Each row below holds a small network's activations on one input, seen along a few directions.
In each table, some parts of the input vary, and every possible input appears once, in random order.
A made-up example of a description, with smaller parts first: one of 2 separate values, together with either a single point or one of 9 places around a ring or (one of 4 places along a line, together with one of 5 places around a ring).
Shared parts are said once, and a part with two or three values counts as separate values.
In the rows, 128 means zero.

Table:
row 1: [186  82 162 149  54 198  65 213 153 181  99  94 120 159]
row 2: [131 161 106 147 172 129 136 136 126 141 166  97 149  99]
row 3: [126 147 149 116  93  90 103 105 116  81 122 148 114 125]
row 4: [128 144  56 104 135  94 120 135 138 155 151 131 156 146]
row 5: [110 111  71  86 185 132 105 113 123 142 148 143 121 143]
row 6: [117 147 150 128 167 158 172 139  99 134 166 146 113 120]
row 7: [ 94 126 136 125 176 173 174 129  87 119 159 139 119 137]
row 8: [143  23 170 140 106 232  62 189 140 168 102 107  95 151]
row 9: [192  69 174 142  49 193  77 220 170 180  89  89 147 130]
row 10: [115 106 104 120 122  65 137  94 179 111 119 108 104 136]
row 11: [129 131 107 109 111  52 141 107 186 111 100 107 143 160]
row 12: [106 136 184 125 128 157 142  73  80 103 118 147 112 101]
row 13: [113 114 130 104 146  89 117  88 186 118 127 129  77 135]
row 14: [110 185  98 153 158 121 140 162 144 141 141 110 185 118]
row 15: [118 112 157 100 121 134 105  72 123  73 123 161 101 107]
row 16: [113 151  91 124 109  72 129 108 191 112  99 122 110 160]
row 17: [122 163 168 143  85  98 163 109  83 112 105 136 176 132]
row 18: [124 113  75  98 178 110 111 123 128 155 155 151 125 141]
row 19: [ 96 130 108 137 209 160 126 121 113 129 168 112 136 129]
row 20: [146 142  69  95 149 100 115 129 136 153 145 127 135 113]
row 21: [127 150 137 129 154 149 183 138  94 129 154 126 121 109]
row 22: [131 152 121 133  76  94 122 102 133  80 102 163 137 129]
row 23: [118 140 124 145 141 134 192 144  91 128 157 125 140 120]
row 24: [100 111 127  92 154 111 110  79 180 105 120 121  73 138]
row 25: [143 152  77  86 129  94 125 140 161 157 141 126 173 103]
row 26: [114 145 168 152 125 133 150  90  81 111 102 169 118 119]
row 27: [114 122 141 118 110  92 109  98 104  78 121 152 113 144]
row 28: [177  41 161 160  99 215  70 198 150 176  79 126  97 145]
row 29: [129 143  96 148 193 126 139 130 104 135 157 101 148 134]
row 30: [128 181 120 141 127 130 193 163 110 127 121 136 171 132]
row 31: [102 146 169 143 116 115 146  99  61 109 117 139 125 138]
row 32: [107 139 165 153  96 111 159  97  76 111 122 136 139 108]
row 33: [134 170 128 136 122 143 190 143 109 134 158 126 147 115]
row 34: [134 139 140 117  79  74 126 109 126  80 108 148 165 137]
row 35: [109 116 100 120 135  82 133  94 187 108  99 122  88 129]
row 36: [134 116  62  98 166 101 122 122 124 149 144 131 134 131]
row 37: [123 170 169 145  77 119 157  95  94 117 123 137 145 102]
row 38: [137 174 100 148 155 130 141 134 136 145 166  99 165 108]
row 39: [168  51 175 143  82 210  61 209 148 179 102  94  93 135]
row 40: [132 143 119 141 199 145 132 122 127 144 171 119 135 104]
row 41: [168  53 151 168  68 202  77 212 159 174  82 104 111 124]
row 42: [127 129 161 110 119 108  99  91 118  85 128 170 100 130]
The inputs of row 4 and row 25 match in every part but one. If row 1 is changed in the same way as row 4 into row 25, which row does it become? -> row 9
What do these inputs look like to the network? -> one of 6 places along a line, together with either a single point or one of 6 places around a ring
Which other rows agree with row 18 in the place on the line of 6? List them by row number. -> row 6, row 13, row 26, row 28, row 40, row 42
Start at row 24 and move only the place on the ring of 6, one step at a time. The first step leads to row 5. Which rows follow, in order? -> row 19, row 7, row 12, row 15
Which other rows agree with row 35 in the place on the line of 6? List them by row number. -> row 21, row 27, row 29, row 31, row 36, row 39

Table:
row 43: [111 184  88 106 147  70 150  95 131 115 145 128 158 115]
row 44: [148  94 181 148  89 183 120 158  99 145  94 128 113 138]
row 45: [ 98 185 126 133 138 108 177  88 100  95 146 151 153 101]
row 46: [157  85 124 128  83 156  92 188 157 156 107 108 143 130]
row 47: [117 172  87  96 146  60 127  92 146 109 156 133 141 127]
row 48: [167  67 128 121 101 142  89 158 171 154  90 118 104 154]
row 49: [ 86 157 139 121 140  99 153  68  83  85 143 160 129 114]
row 50: [ 89 163 133 108 153  85 143  60 121  80 137 144 112 122]
row 51: [111 183  60 122 244 128 174 125 108 164 194 115 148 111]
row 52: [154  64 139 131  97 158  89 157 163 131  93 114  90 156]
row 53: [145  75 165 145 105 164  80 148 138 122  99 120  96 138]
row 54: [146  75 177 140  87 176 104 150 106 137 107 135 110 143]
row 55: [160 113 157 158  83 167 124 206 140 153 113 106 143 140]
row 56: [ 95 141 116 110 154  71 143  60 141  85 141 144 115 134]
row 57: [ 99 184 144 132 146  97 163  75  73  96 139 152 136 112]
row 58: [154  88  93 146 180 222 114 209 132 204 155  99 131 123]
row 59: [143  95 172 156  77 180 127 172 114 153 112 122 129 131]
row 60: [111 156 100  97 153  52 143  76 144 111 141 133 114 132]
row 61: [164  86 121 125  98 143  68 168 172 163 106 109 129 138]
row 62: [102 192 110 136 139  99 180 108 121 102 142 142 166 101]
What do these inputs look like to the network? -> one of 2 separate values, together with either a single point or one of 9 places around a ring
The inputs of row 55 and row 62 match in every part but the choice among 2 separate values. If row 61 is changed in the same way as row 55 into row 62, which row does it become? -> row 47

Table:
row 63: [111 118 126  79  74  62 108  51 112  72 113 190 115 117]
row 64: [104 101 140  85 115  79 124  32 140  70 107 164  71 139]
row 65: [ 78 192 113 125 192  66 172  67 147  87 136 118 100 147]
row 66: [165  98  63  93 157 175  87 189 137 194 165 134 148  99]
row 67: [175 136  82 120 115 162 119 218 155 201 151 109 191 107]
row 68: [149  69 152 174 130 190  90 182 174 157  80  91  80 165]
row 69: [ 96 220 120 132 137  53 183 100 144  86 141 106 154 131]
row 70: [ 89 172  80  85 160  63 125  64 110  82 166 179 153 101]
row 71: [128 154  39  94 195 105 120 114 114 155 190 145 168  90]
row 72: [120 134  49 103 240 119 141 100 142 146 179 120 129 115]
row 73: [127 152 153 107  38  41 140  84 129  74 105 166 153 120]
row 74: [161  96 160 179  66 180  96 206 167 167  85  75 130 146]
row 75: [131  74 193 149  87 127 104 116 149 108  65 110  64 187]
row 76: [114 183 199 184 121 183 198 153  52 125 138 113 147 120]
row 77: [125 202  68 152 171  91 185 154 143 155 163  82 172 131]
row 78: [ 95 113 170 146 192 203 162 102  40 111 160 168  95 111]
row 79: [126 163 173 127  56  50 163  88 149  72  94 118 117 147]
row 80: [151 117  92 138 192 177 137 195 176 193 131  76 100 151]
row 81: [115 170 182 164 101 171 175 150  29 129 155 166 181  89]
row 82: [123 174  73 138 234 104 169 122 153 150 160  85 121 142]
row 83: [107 134 158 128 144 195 137 114  17 124 163 186 142  79]
row 84: [170 147 102 149 135 163 147 225 171 195 143  66 154 138]
row 85: [153  30 137 134 137 202  57 157 162 153 106 119  82 133]
row 86: [136  53 160  95  46 129  52 105 111 113  86 158 111 131]
row 87: [164  85 139 158  47 172  73 202 148 169  97 124 165 117]
row 88: [ 98 207 103 107 117  48 156  92 127  92 153 149 188  99]
row 89: [109 138 162 118 111  67 153  57 154  73  85 129  67 164]
row 90: [ 82 153  94  91 201  79 142  45 137  79 159 152 110 122]
row 91: [163  49 120 126  95 189  40 176 135 156 109 145 130 113]
row 92: [155  78  75 104 203 186 108 175 164 186 158 111 104 123]
row 93: [153  88 188 125  10 110  83 136 128 117  80 135 150 136]
row 94: [135  36 174 112  96 138  74  95 138  99  87 143  72 162]
row 95: [101 154 196 176 184 194 188 121  56 119 136 125  89 136]
row 96: [142  99 196 156  28 115 114 147 143 112  66  99 117 172]
row 97: [129 190  49 124 151  91 158 147 128 161 171 125 209  99]
The inputs of row 66 and row 84 match in every part but one. If row 86 is changed in the same way as row 66 into row 84, which row does it become? -> row 96
What do these inputs look like to the network? -> one of 5 places around a ring, together with either a single point or one of 6 places around a ring
Which other rows agree with row 82 in the place on the ring of 5? List them by row number. -> row 65, row 68, row 75, row 80, row 89, row 95
Start at row 68 and move only the place on the ring of 5, one step at a time. The first step leads to row 74. Which rows follow, in order? -> row 87, row 91, row 85
Which other rows agree with row 67 in the place on the ring of 5? List them by row number. -> row 73, row 81, row 87, row 88, row 93, row 97
